Each row below holds a small network's activations on one input, seen along a few directions.
In each table, some parts of the input vary, and every possible input appears once, in random order.
A made-up example of a description, with smaller parts first: one of 3 separate values, together with either a single point or one of 11 places along a line or (one of 4 places along a line, together with one of 5 places around a ring).
Shared parts are said once, and a part with two or three values counts as separate values.
(in the rows, 128 means zero)

Other details of the inputs vary at random and push rows far along two fixed directions, the same in every table; ignore that.

A family of inputs:
row 1: [141 120 158 119 101  95 152 126 149 108 152]
row 2: [158 122 140 108 130 117 165 157 129  70 152]
row 3: [122 135 111 123 106 134 146 141 126 131 120]
row 4: [105 133  98 138 106 135 132 142 131 158 116]
row 5: [ 86 175 226  96 116 138 101  40 137  93 132]
row 6: [ 89 131  86 139 119 129 111 137 134 191 107]
row 7: [111 113 117 151 150 135 110 130 129 166 129]
row 8: [ 98 186 181  87 130 154  86  61 110  77 106]
row 9: [123 120 101 143 132 137 109 126 119 164 113]
row 10: [161 114 107 130 121 132 126 137 107 109 120]
row 11: [143 123 115 119 112 122 137 148 118  87 131]
row 12: [126 123 114 126 124 121 132 147 127 113 134]
row 13: [101 125 107 133 139 121 117 143 140 162 124]
row 14: [136 127 103 119 110 124 130 144 119 111 118]
row 15: [ 96 119 102 158 139 142 104 125 128 196 116]
row 16: [149 118 133 130 139 135 145 136 122 116 138]
row 17: [186 115 127 119 137 113 137 145 114  72 137]
row 18: [159 118 136 124 151 123 140 138 127 105 139]
row 19: [114 123 126 132 138 123 138 150 142 133 142]
row 20: [123 121 100 151 118 145 126 132 120 165 114]
row 21: [152 113 176 115 121  87 158 134 154  85 169]
row 22: [ 96 132 114 138 128 133 128 139 141 161 127]
row 23: [133 121 112 121 131 116 131 151 130 117 132]
row 24: [172 108 148 123 150 124 157 148 123  80 155]
row 25: [106 139 104 130 130 118 116 137 140 161 115]
row 26: [148 107 121 135 151 123 123 142 123 125 136]
row 27: [152 113 124 129 143 129 121 134 117 111 131]
row 28: [122 127 105 144 116 148 132 126 119 167 110]
row 29: [119 127 115 131 121 127 139 147 134 130 133]
row 30: [161 126 111 128 122 126 124 131 112 109 115]
row 31: [106 130  97 151 139 132 103 123 132 199 105]
row 32: [146 115 133 137 141 135 135 137 123 114 141]
row 33: [132 170 191  92 141 164 101  59 100  58 115]
row 34: [153 105 172 133 130 101 143 118 145 118 160]
row 35: [148 113 109 138 122 134 126 137 110 116 124]
row 36: [145 110 138 142  97 111 140 115 137 148 134]
row 37: [ 79 188 194  90 146 160  92  58 123  96 112]
row 38: [123 112 136 151 109 111 132 113 146 183 135]
row 39: [151 122 148 110 139 116 162 155 134  74 155]
row 40: [146 134 122 109 123 117 147 146 129  94 131]
row 41: [109 125 126 138  84 105 140 122 151 173 127]
row 42: [158 124 135 108 122 119 164 155 126  70 148]
row 43: [139 121 122 136 152 121 117 133 129 139 127]
row 44: [113 120 122 132 141 119 127 148 138 130 140]
row 45: [114 115 119 153 148 137 124 136 134 171 133]
row 46: [ 58 196 156 103 113 174  82  50 116 144  80]
row 47: [127 122 125 123 132 120 131 146 129 104 140]
row 48: [118 125 112 144 129 145 131 127 125 170 119]
row 49: [104 130 101 148 137 140 116 123 134 201 107]
row 50: [119 119 108 151 131 142 125 133 126 167 123]
row 51: [121 110 142 152 117 110 131 114 150 184 139]
row 52: [168 123 117 122 121 131 142 134 113  98 121]
row 53: [158 110 125 132 136 128 130 140 113  95 139]
row 54: [ 82 190 160  99 116 160  80  59 111 111  88]
row 55: [131 134 119 116 130 118 142 145 136 119 129]
row 56: [130 131 123 120 142 108 128 146 139 119 132]
Each input here is: one of 2 separate values, together with one of 4 places along a line, together with either a single point or one of 6 places around a ring.
Q: Changing only the choice among 2 separate values turns row 48 into row 42. The same change can be made to row 30. Which row results?
A: row 54
Q: Changing only the choice among 2 separate values turns row 43 into row 56. The same change can be made to row 17. Which row results?
A: row 8
Q: List by row number the other rows that have the choice among 2 separate values and the place on the line of 4 in common with row 15.
A: row 16, row 27, row 31, row 32, row 49, row 51
Q: Which other rows does row 1 become when the choice among 2 separate values takes its other values? List them by row number.
A: row 38

A family of inputs:
row 57: [138 140 193 103 139 130 127  93 123  65 145]
row 58: [184 107 160 124 117 106 154 128 125  73 156]
row 59: [128 151 186  98 117 130 124  90 124  63 137]
row 60: [145 143 184  99 129 120 119  90 121  63 136]
row 61: [175  75  34 156 135  97 144 214 125 152 129]
row 62: [ 63 152 116 136 119 127  94 104 148 208 101]
row 63: [162 124 143 120 151 154 125 123  96  65 134]
row 64: [ 68 135 138 152 133 145 108  97 148 218 117]
row 65: [ 95 171 208  93 146 152 106  71 125  73 136]
row 66: [129 161 157  93 154 154  94  97  99  47 116]
row 67: [173  64  87 170 120  88 184 198 154 176 163]
row 68: [ 65 142 119 146 118 132 115 116 151 206 116]
row 69: [155  88  73 144 118  76 158 193 154 164 143]
row 70: [136 162 164 100 132 171  95  75  83  55 108]
row 71: [ 78 138 118 144 124 125 107 110 147 210 111]
row 72: [ 75 151  90 144 144 165 104 123 123 201  93]
row 73: [153 138 185 106 121 123 119  85 121  68 137]
row 74: [182  67  73 166 101  75 172 192 148 175 149]
row 75: [177 109 139 108 129  89 160 167 137  58 161]
row 76: [194 103 108 117 149 117 138 170 106  48 143]
row 77: [ 69 146 140 152 115 147  92  71 139 225 101]
row 78: [145 130 165 107 138 116 140 125 133  74 150]
row 79: [187 109 155 120 114 101 149 128 126  70 151]
row 80: [ 36 160 140 144 126 153 100  88 149 215 109]
row 81: [ 85 150  88 146 117 164  83  97 107 199  77]
row 82: [179  62  79 165 119  78 182 206 155 171 161]
row 83: [161 144 148 106 139 151 101  94  91  52 113]
row 84: [145 104  63 152 130 134 156 185 124 165 122]
row 85: [ 68 146 130 145 117 136  88  81 143 218  99]
row 86: [130 103  65 149 153 124 140 192 131 159 129]
row 87: [171  69  76 159 118  76 171 201 155 172 153]
row 88: [ 61 138 135 150 136 143 108  99 147 221 116]
row 89: [105 161 197  96 143 142 119  89 127  67 141]
row 90: [170 110 150 114 118 101 168 156 135  62 163]
row 91: [174 116 117 110 153 123 141 170 110  49 143]
row 92: [135 113  64 137  83 112 161 175 134 159 116]
row 93: [126 151 183  96 137 127 127 106 128  59 145]
row 94: [ 55 172 108 140 129 186  82  80 113 208  74]
row 95: [143 134 199 112 137 138 131  90 124  71 152]
row 96: [151 140 139 100  96 134 155 131 114  57 130]
row 97: [ 49 163 126 137 110 138  88  84 145 210  96]
row 98: [182  62  80 168 115  79 184 202 153 171 161]
row 99: [174  63  77 161 123  77 180 209 158 169 160]
row 100: [136 102  77 142 115  81 151 186 154 165 138]
row 101: [118 161 173  94 110 165 141  96 109  57 128]
row 102: [108 181 168  87 149 165  72  68  94  55 101]
row 103: [133  93  97 153 133  99 160 178 155 179 149]
row 104: [143 113  56 140 134 122 138 182 127 163 115]
row 105: [188 101 116 121 160 127 146 174 108  50 153]
row 106: [ 39 157 141 144 119 155 103  85 146 218 109]
row 107: [ 80 136 130 151 118 136 101  90 143 217 109]
row 108: [120 169 182 102 151 185  81  54  87  63 106]
row 109: [ 54 159 112 150 134 191  80  81 107 211  83]
row 110: [172 140 125 105 123 140 129 127  99  57 115]
row 111: [110 158 200  98 146 146 116  80 126  74 140]
row 112: [152 126 167 110 137 114 141 125 131  74 151]
row 113: [ 65 141 117 142 129 130 109 120 152 209 115]
row 114: [ 62 143 149 159 123 158 101  72 140 228 112]
row 115: [166 116 173 124 123 120 146 113 125  81 154]
row 116: [ 95 144  78 145 121 157 107 123 117 196  85]
row 117: [ 77 163  85 135 129 156  84 104 118 196  75]
row 118: [184 108 117 117 154 127 136 163 105  52 145]
row 119: [161  80  67 151  99  72 173 204 155 162 147]
row 120: [168 121 127 106 100 125 176 160 118  54 145]
row 121: [182 104 150 115 130  94 157 150 132  67 159]
row 122: [158 142 153 108 144 156 104  96  92  53 117]
row 123: [158  97  47 147 136 112 157 206 130 156 126]
row 124: [176  77  42 161 123 113 167 212 121 156 133]
row 125: [118 166 196  93 130 135  98  63 119  70 124]
row 126: [124 157 183  93 132 125 118  97 126  59 137]
row 127: [ 50 159 130 136 127 143  87  83 145 216 101]
row 128: [145 132 159 107 121 110 141 129 133  66 147]
Q: Describe the family of inputs behind these rows.
A: one of 4 places along a line, together with either a single point or one of 6 places around a ring or one of 11 places along a line
Q: Changing only the place on the line of 4 turns row 90 into row 59. The same change can be made to row 115. Which row results?
A: row 58
Q: Changing only the place on the line of 4 turns row 89 into row 126. The same change can be made to row 65. Which row results?
A: row 75
Q: Start at row 119 and move only the place on the line of 11, one step at a time. The first step leads to row 97. Which rows follow, in order?
A: row 100, row 62, row 69, row 125, row 60, row 85, row 73, row 79, row 74
Q: Which other rows does row 57 become when the place on the line of 4 takes its other values? List them by row number.
A: row 60, row 88, row 121

A family of inputs:
row 129: [150 104 132 130 126 102 158 160 141 111 156]
row 130: [ 98 123  69 153 129 138 120 154 129 200 107]
row 131: [ 71 178 211 109 143 165  74  28 122 127 112]
row 132: [194 104 121 116 128 117 155 160 109  50 144]
row 133: [127 103  57 165 126 123 127 167 131 206 112]
row 134: [165 115 165 113 139 111 149 137 132  62 160]
row 135: [129 140 181 114 120 131 124  90 128  96 139]
row 136: [168 111  98 128 127 124 153 168 117 100 133]
row 137: [158 117 114 126 145 130 127 144 113 103 128]
row 138: [ 93 136  64 140 109 125 124 154 137 196 100]
row 139: [ 34 185 180 126 123 172  77  33 133 193  96]
row 140: [119  98  92 166 118 102 140 156 155 213 133]
row 141: [153 149 169  94 152 154 113 102  98  30 131]
row 142: [132 129 139 112 107  99 151 141 147 106 142]
Q: Changing only one part turns row 133 into row 140. The same change can be made to row 138. Which row results?
A: row 142
Q: Describe the family of inputs behind these rows.
A: one of 2 separate values, together with either a single point or one of 6 places around a ring
Q: Which other rows does row 129 become when the choice among 2 separate values takes its other values? List them by row number.
A: row 130
